Each row below holds a small network's activations on one record, seen along a few directions.
Each row is followed by the record's values for the fields LED, LONIV, VEB, BUG, SUNI.
A field that a record lacks is left out.
Other fields move the rows too, some of them a lot.
In the rows, zero is written as 500.
Random noise pushes rows far along 22 fixed directions. That doesn't count. These rows show it; they differ only by the noise:
[623 519 579 527 607 441 538 545 689 563 621 630 601 536 340 569 441 431
 462 305 587 393 649 441 514 610 333 585 702 500 540 409 549 660 438 369
 635 730 572 452 427 477 430 416 547 552]
[714 463 477 398 795 501 803 555 463 242 515 447 417 456 601 240 521 278
 486 508 243 478 528 413 607 531 549 502 390 392 378 582 593 154 645 505
 332 555 155 433 703 793 658 703 372 334]
[506 782 263 467 481 321 454 619 342 419 307 679 589 398 489 383 543 763
 647 694 487 623 439 521 426 830 850 356 145 397 513 573 591 577 503 608
 520 784 613 496 378 460 366 460 537 676]
[524 350 701 362 608 583 497 590 422 584 529 451 438 459 498 585 265 433
 433 467 370 322 716 222 268 467 557 554 439 441 560 259 435 260 481 628
 556 515 324 562 286 585 673 417 247 503]
[392 613 533 383 426 666 453 436 640 427 419 342 385 518 509 470 449 492
 426 406 398 391 398 339 641 443 335 538 531 294 252 295 455 649 560 266
 364 594 463 448 607 491 823 530 441 411]
[592 597 604 482 481 412 435 555 581 479 551 502 524 695 466 396 528 379
 357 255 408 320 544 498 503 545 436 567 463 532 536 306 279 475 463 443
 513 409 668 375 542 418 355 523 539 474]
[538 500 459 496 446 654 549 459 485 644 468 431 399 566 525 295 505 445
 656 532 444 606 455 674 433 539 221 486 518 556 302 577 555 456 575 487
 383 511 362 551 557 507 396 527 630 408]
[662 623 499 474 571 408 425 479 352 341 330 435 414 413 638 555 753 668
 690 548 482 450 354 397 477 351 525 542 360 570 327 577 489 465 452 531
 390 453 406 362 701 591 488 583 415 310]
[657 392 472 468 592 583 629 624 603 651 534 569 638 532 479 637 381 326
 272 459 797 631 529 554 310 353 402 725 673 428 652 647 529 341 471 459
 452 462 322 672 429 408 537 397 359 550]
[418 563 825 297 282 452 571 476 736 585 497 509 341 543 454 617 452 367
 376 396 619 239 339 422 583 540 430 585 537 499 627 239 326 507 478 356
 548 318 600 490 391 519 476 577 654 357]
[427 306 626 551 456 573 427 416 454 596 685 678 542 627 404 518 364 441
 297 574 268 294 626 345 644 671 554 465 567 473 448 534 447 293 519 419
 641 530 685 407 481 417 608 447 496 401]
[418 487 476 565 486 497 505 592 432 388 672 467 477 547 483 460 404 434
 391 469 306 566 660 491 590 540 686 408 463 550 536 380 386 464 431 647
 487 291 595 555 416 545 471 484 449 542]
[201 550 518 446 106 673 505 409 608 708 233 538 412 562 524 411 400 379
 319 609 475 508 392 540 433 748 496 574 396 330 527 502 474 547 603 413
 430 372 774 563 331 377 537 467 750 501]
[368 664 521 643 757 656 496 482 620 364 437 575 783 652 476 549 374 449
 410 465 532 584 436 610 720 484 499 593 586 277 359 490 666 668 329 552
 583 789 532 521 591 510 591 490 368 579]
[616 780 467 438 469 626 497 534 654 290 566 552 584 533 557 347 503 335
 480 513 550 659 535 382 658 583 491 690 384 454 444 632 683 374 432 592
 437 686 650 447 452 509 335 517 632 390]
[491 477 390 339 704 478 737 627 592 389 234 546 445 590 392 482 332 466
 540 305 478 280 264 739 577 540 424 571 463 363 358 423 594 761 311 433
 455 631 404 549 550 763 595 615 399 383]
[295 623 641 460 429 678 291 550 485 357 358 444 556 490 421 425 554 537
 422 659 595 603 266 399 526 571 367 389 295 323 468 749 712 679 560 477
 520 512 587 476 513 315 493 624 575 481]
[510 679 497 432 430 407 541 436 540 602 264 611 410 523 448 506 551 459
 441 385 497 310 456 533 453 472 501 517 477 478 650 407 243 693 428 484
 415 194 678 546 485 466 493 461 442 491]
[510 245 409 480 516 908 362 387 532 457 190 302 446 642 573 683 520 337
 545 337 449 500 378 368 349 447 336 781 523 293 350 558 632 600 444 450
 195 283 632 508 529 776 358 563 633 435]
[438 338 518 508 577 638 561 510 324 495 488 603 566 549 477 235 476 486
 596 544 321 450 382 790 445 532 312 178 343 496 602 649 454 423 698 695
 560 344 379 564 509 479 498 562 444 389]
[515 550 344 486 501 441 566 247 629 527 372 575 531 281 484 308 547 505
 544 591 446 575 741 422 595 565 642 450 512 437 703 489 377 722 571 508
 366 355 784 597 426 643 612 442 593 701]
[531 546 604 225 385 640 210 406 523 638 475 305 440 594 486 336 410 653
 490 680 544 529 394 365 497 422 497 532 323 398 319 336 213 366 452 356
 259 271 579 666 500 490 543 539 515 487]
[665 512 439 648 422 503 670 557 511 603 686 497 375 511 553 713 635 402
 567 416 547 673 556 530 455 547 418 511 795 611 448 481 444 407 582 396
 369 296 325 565 522 539 317 409 602 449]
[358 602 752 466 491 659 450 322 516 582 255 432 505 505 562 381 580 380
 587 598 509 425 461 472 498 523 304 335 457 430 663 538 469 465 671 626
 538 370 505 512 533 387 503 544 523 553]

[578 504 476 438 528 632 293 410 441 605 541 639 678 572 412 574 512 592
 426 547 607 529 353 448 425 407 556 419 427 310 682 529 304 484 568 470
 409 324 564 629 474 384 428 459 415 633]  LED=tun, LONIV=mag, VEB=zisis, BUG=vabiz, SUNI=niz
[559 203 296 265 417 401 618 542 415 625 341 408 288 443 489 524 464 631
 678 499 552 332 347 691 403 496 461 350 495 593 552 491 360 468 580 397
 385 338 355 600 500 605 571 525 491 470]  LED=tun, LONIV=mag, VEB=zisis, BUG=mur, SUNI=tuzi
[451 499 363 451 556 712 244 571 486 359 246 260 579 784 587 713 426 469
 480 301 484 384 422 420 523 506 517 608 492 311 377 356 481 492 371 509
 398 573 640 427 585 458 442 447 378 623]  LED=nesad, LONIV=mag, VEB=zisis, BUG=mur, SUNI=tuzi
[560 424 325 381 373 635 509 404 602 430 567 610 587 422 558 435 494 669
 429 468 456 546 280 564 516 363 548 519 386 254 481 332 190 573 669 319
 246 248 569 640 453 673 765 468 500 328]  LED=nesad, LONIV=mag, VEB=zisis, BUG=vabiz, SUNI=niz
[512 281 405 470 596 663 482 422 488 625 556 510 529 641 432 560 328 505
 494 605 515 542 482 517 576 513 531 597 627 424 324 602 575 359 386 391
 422 556 483 636 525 599 550 482 481 495]  LED=tun, LONIV=fal, VEB=lef, BUG=mur, SUNI=tuzi
[451 698 494 773 369 416 674 654 505 448 571 665 471 457 582 748 600 510
 518 347 475 634 427 606 379 585 546 672 560 565 354 396 668 675 438 541
 600 673 427 383 408 550 346 435 626 352]  LED=nesad, LONIV=mag, VEB=zisis, BUG=vabiz, SUNI=niz
[583 434 466 540 544 448 396 524 323 666 543 547 501 556 402 404 537 544
 552 332 368 419 503 664 180 457 391 303 405 547 684 371 260 612 624 580
 493 314 429 516 457 415 294 489 450 646]  LED=tun, LONIV=mag, VEB=zisis, BUG=mur, SUNI=tuzi
[719 904 575 460 564 320 474 629 643 288 476 491 508 509 486 355 654 502
 549 316 531 409 618 375 589 536 358 565 462 576 423 416 405 622 387 444
 496 502 646 386 565 440 437 457 461 361]  LED=nesad, LONIV=zal, VEB=zevo, BUG=mur, SUNI=tuzi
[421 572 560 524 669 538 505 474 459 406 507 562 696 615 545 484 431 483
 373 577 560 531 405 680 643 274 639 461 461 444 627 545 338 371 378 694
 534 263 505 650 572 459 620 507 241 471]  LED=nesad, LONIV=fal, VEB=lef, BUG=vabiz, SUNI=tuzi
[624 784 396 557 582 694 428 308 515 558 442 565 582 541 537 498 626 476
 727 503 585 649 520 465 520 429 392 486 586 424 531 580 503 524 520 588
 367 490 518 609 542 458 348 390 477 586]  LED=tun, LONIV=fal, VEB=lef, BUG=vabiz, SUNI=niz
[539 504 114 293 615 572 459 659 187 479 336 452 411 555 403 309 383 620
 589 589 383 457 374 605 485 503 527 156 275 389 418 708 532 444 559 555
 340 591 229 625 627 351 618 513 159 633]  LED=nesad, LONIV=mag, VEB=zisis, BUG=vabiz, SUNI=niz
[558 552 413 391 342 625 458 606 559 525 488 557 501 496 492 450 407 498
 443 469 528 499 485 462 364 571 365 572 413 404 460 527 508 477 574 426
 446 554 547 529 351 408 550 387 516 377]  LED=nesad, LONIV=mag, VEB=zisis, BUG=vabiz, SUNI=tuzi
[420 677 420 556 558 526 532 579 465 298 440 430 543 498 558 330 585 682
 644 514 407 586 293 725 638 537 362 272 423 404 238 464 499 668 620 445
 465 606 340 479 680 483 664 547 441 391]  LED=nesad, LONIV=mag, VEB=zisis, BUG=mur, SUNI=tuzi
[587 543 362 505 407 678 569 307 501 481 570 859 575 569 557 570 519 498
 755 471 390 365 411 638 714 593 482 396 534 524 604 540 396 394 542 686
 524 442 715 522 401 609 347 363 585 258]  LED=tun, LONIV=mag, VEB=zisis, BUG=mur, SUNI=tuzi
[601 511 551 616 706 247 570 589 405 518 533 421 553 546 491 371 622 502
 523 628 463 655 610 579 491 748 685 297 507 534 533 510 425 347 599 456
 499 416 370 518 637 533 306 598 561 752]  LED=nesad, LONIV=mag, VEB=zisis, BUG=mur, SUNI=tuzi
[477 685 392 616 431 598 556 729 424 441 597 585 339 515 397 812 438 403
 455 296 437 584 513 399 373 536 519 562 568 471 420 455 655 722 350 557
 441 440 426 554 328 514 335 393 421 447]  LED=nesad, LONIV=mag, VEB=zisis, BUG=vabiz, SUNI=tuzi
[529 280 652 499 402 808 374 416 444 518 665 550 598 559 627 421 415 420
 547 622 382 528 572 474 434 486 412 540 380 550 516 580 467 115 578 731
 515 288 614 550 329 592 379 446 600 241]  LED=nesad, LONIV=mag, VEB=zisis, BUG=vabiz, SUNI=tuzi
[585 596 535 538 451 600 438 656 522 446 651 573 649 684 580 732 516 516
 520 395 667 554 341 572 445 541 480 561 535 451 510 430 445 293 494 518
 550 496 480 537 414 417 292 388 514 377]  LED=nesad, LONIV=fal, VEB=lef, BUG=mur, SUNI=tuzi
[427 537 602 571 406 463 533 443 517 564 425 457 494 516 554 512 676 420
 511 500 603 534 362 636 467 521 374 402 556 546 659 569 487 514 675 497
 557 430 448 415 591 339 373 577 653 563]  LED=tun, LONIV=mag, VEB=zisis, BUG=vabiz, SUNI=tuzi
[417 578 722 295 363 486 562 500 772 255 436 285 456 418 573 198 564 343
 445 596 642 483 472 469 804 524 296 461 426 574 590 621 538 440 597 468
 524 379 654 435 561 462 613 668 699 320]  LED=nesad, LONIV=mag, VEB=zisis, BUG=vabiz, SUNI=tuzi
[435 658 519 385 495 355 507 618 456 451 334 508 367 526 401 490 410 475
 474 549 421 341 556 382 573 746 698 437 356 490 505 474 543 542 355 536
 543 523 633 478 429 515 433 532 473 558]  LED=tun, LONIV=mag, VEB=zisis, BUG=vabiz, SUNI=tuzi
[432 564 488 500 467 492 672 362 603 544 341 494 443 506 577 335 582 400
 670 339 494 504 231 804 412 479 360 596 404 496 520 379 637 687 592 558
 499 766 364 373 550 633 315 704 765 534]  LED=tun, LONIV=zal, VEB=lat, BUG=mur, SUNI=niz
[662 664 657 430 742 475 607 489 693 597 492 623 681 398 449 389 399 502
 557 620 675 647 584 444 397 626 525 633 471 318 511 409 591 487 489 455
 508 749 377 665 355 687 474 485 531 619]  LED=nesad, LONIV=zal, VEB=zisis, BUG=mur, SUNI=tuzi
[478 464 611 409 449 609 606 642 495 404 337 497 430 503 588 427 425 327
 475 420 477 393 462 551 361 429 332 662 330 575 516 598 632 397 423 725
 541 444 469 474 390 556 491 536 457 214]  LED=tun, LONIV=mag, VEB=zisis, BUG=mur, SUNI=tuzi
[368 151 572 518 634 645 593 318 519 634 556 468 553 462 500 493 333 531
 628 610 373 510 498 594 542 583 528 385 592 379 457 328 551 475 637 491
 536 631 332 600 459 790 611 565 587 626]  LED=nesad, LONIV=mag, VEB=zisis, BUG=vabiz, SUNI=niz
[560 470 698 367 481 664 326 264 530 830 540 281 376 546 455 528 561 458
 632 508 625 524 454 347 397 349 309 421 617 475 563 301 337 458 626 394
 330 358 299 625 559 457 333 572 582 754]  LED=nesad, LONIV=mag, VEB=zisis, BUG=mur, SUNI=niz
[441 638 554 548 322 380 431 388 549 717 272 415 523 543 679 531 579 523
 486 622 707 519 528 622 474 413 498 677 570 677 503 523 406 385 410 548
 559 540 620 434 584 257 477 414 549 568]  LED=tun, LONIV=mag, VEB=zisis, BUG=mur, SUNI=tuzi
[396 371 452 642 526 528 390 480 600 377 512 267 696 628 655 470 502 594
 559 328 444 512 628 669 599 485 459 425 629 498 458 196 284 540 561 483
 540 454 663 486 556 514 625 389 503 604]  LED=nesad, LONIV=fal, VEB=lef, BUG=mur, SUNI=tuzi

Which values does each new row have?
[490 364 535 467 539 534 446 579 428 663 499 301 525 582 546 361 389 546
 476 595 548 621 508 610 359 426 429 554 460 543 310 482 546 308 491 485
 489 683 250 549 574 411 542 537 449 603]  LED=nesad, LONIV=mag, VEB=zisis, BUG=vabiz, SUNI=niz
[629 760 434 398 524 749 407 454 659 481 581 521 637 554 478 389 538 539
 778 416 686 754 148 661 431 534 282 500 354 271 433 390 655 668 639 465
 357 820 330 576 443 602 117 607 772 592]  LED=nesad, LONIV=mag, VEB=zisis, BUG=vabiz, SUNI=niz
[590 363 452 450 458 594 468 337 336 674 400 487 266 482 562 667 521 510
 738 449 308 294 582 311 367 467 496 551 540 593 406 407 484 390 476 574
 411 507 435 444 477 645 444 440 475 435]  LED=nesad, LONIV=mag, VEB=zisis, BUG=mur, SUNI=tuzi
[676 393 199 482 398 440 640 668 640 434 385 382 534 573 658 645 568 482
 590 341 758 663 487 729 496 527 550 689 626 609 517 488 440 457 396 469
 317 330 601 620 473 650 292 408 647 508]  LED=tun, LONIV=mag, VEB=zisis, BUG=mur, SUNI=niz
[613 283 441 359 433 278 428 585 374 566 800 493 246 494 300 744 443 558
 521 401 498 269 492 345 568 463 598 444 578 776 516 463 563 493 355 409
 589 687 413 347 505 474 302 590 525 560]  LED=nesad, LONIV=mag, VEB=zisis, BUG=mur, SUNI=tuzi
[504 656 589 605 384 364 377 554 411 431 590 382 357 224 496 517 756 665
 450 575 497 727 499 241 304 391 518 476 397 528 405 506 535 739 618 363
 401 409 373 415 538 427 547 578 549 521]  LED=tun, LONIV=mag, VEB=zisis, BUG=mur, SUNI=tuzi
[543 441 457 500 693 635 427 472 574 304 531 477 628 625 475 540 438 434
 523 221 403 374 519 486 610 377 429 567 534 422 487 348 492 627 384 573
 495 578 594 439 536 632 492 510 406 498]  LED=nesad, LONIV=mag, VEB=zisis, BUG=mur, SUNI=tuzi
[402 438 630 699 288 353 460 414 516 619 515 486 414 491 530 561 674 482
 495 512 475 550 454 561 403 648 525 610 510 656 444 496 599 612 531 407
 572 498 642 308 514 532 191 620 908 512]  LED=tun, LONIV=mag, VEB=zisis, BUG=vabiz, SUNI=tuzi
[641 484 308 410 417 309 437 506 404 470 594 553 406 528 419 459 563 576
 442 547 504 419 492 563 677 401 606 417 493 715 565 673 273 471 369 482
 415 204 694 489 614 400 431 511 451 425]  LED=tun, LONIV=mag, VEB=zisis, BUG=mur, SUNI=tuzi
[405 365 408 438 431 471 585 409 401 545 527 610 439 392 546 612 375 581
 600 834 568 531 519 503 656 537 776 501 510 634 541 734 662 252 377 661
 600 595 544 580 393 572 573 459 504 429]  LED=nesad, LONIV=fal, VEB=lef, BUG=mur, SUNI=tuzi
[412 608 536 337 404 544 511 537 498 351 270 477 436 425 627 742 508 449
 581 442 552 310 394 318 493 543 650 440 371 392 759 366 511 430 569 678
 549 524 516 447 356 518 511 475 421 533]  LED=tun, LONIV=mag, VEB=zisis, BUG=mur, SUNI=niz
[594 380 652 422 753 471 551 656 669 258 422 367 710 294 566 631 509 645
 717 537 841 592 501 451 489 481 386 563 533 481 518 522 774 567 468 538
 646 783 349 530 419 716 580 512 500 475]  LED=nesad, LONIV=mag, VEB=zisis, BUG=vabiz, SUNI=tuzi
[417 608 421 481 612 556 718 454 566 586 388 593 426 405 329 620 413 462
 742 665 693 579 580 626 764 613 422 236 796 548 637 707 625 760 367 611
 520 325 504 822 419 574 468 392 453 600]  LED=nesad, LONIV=mag, VEB=zisis, BUG=vabiz, SUNI=niz
[493 541 758 407 777 450 474 656 556 259 240 371 590 483 459 627 568 450
 373 555 666 402 524 145 527 626 601 457 472 248 630 590 575 461 487 391
 535 351 514 549 546 539 664 562 312 570]  LED=nesad, LONIV=fal, VEB=lef, BUG=mur, SUNI=niz
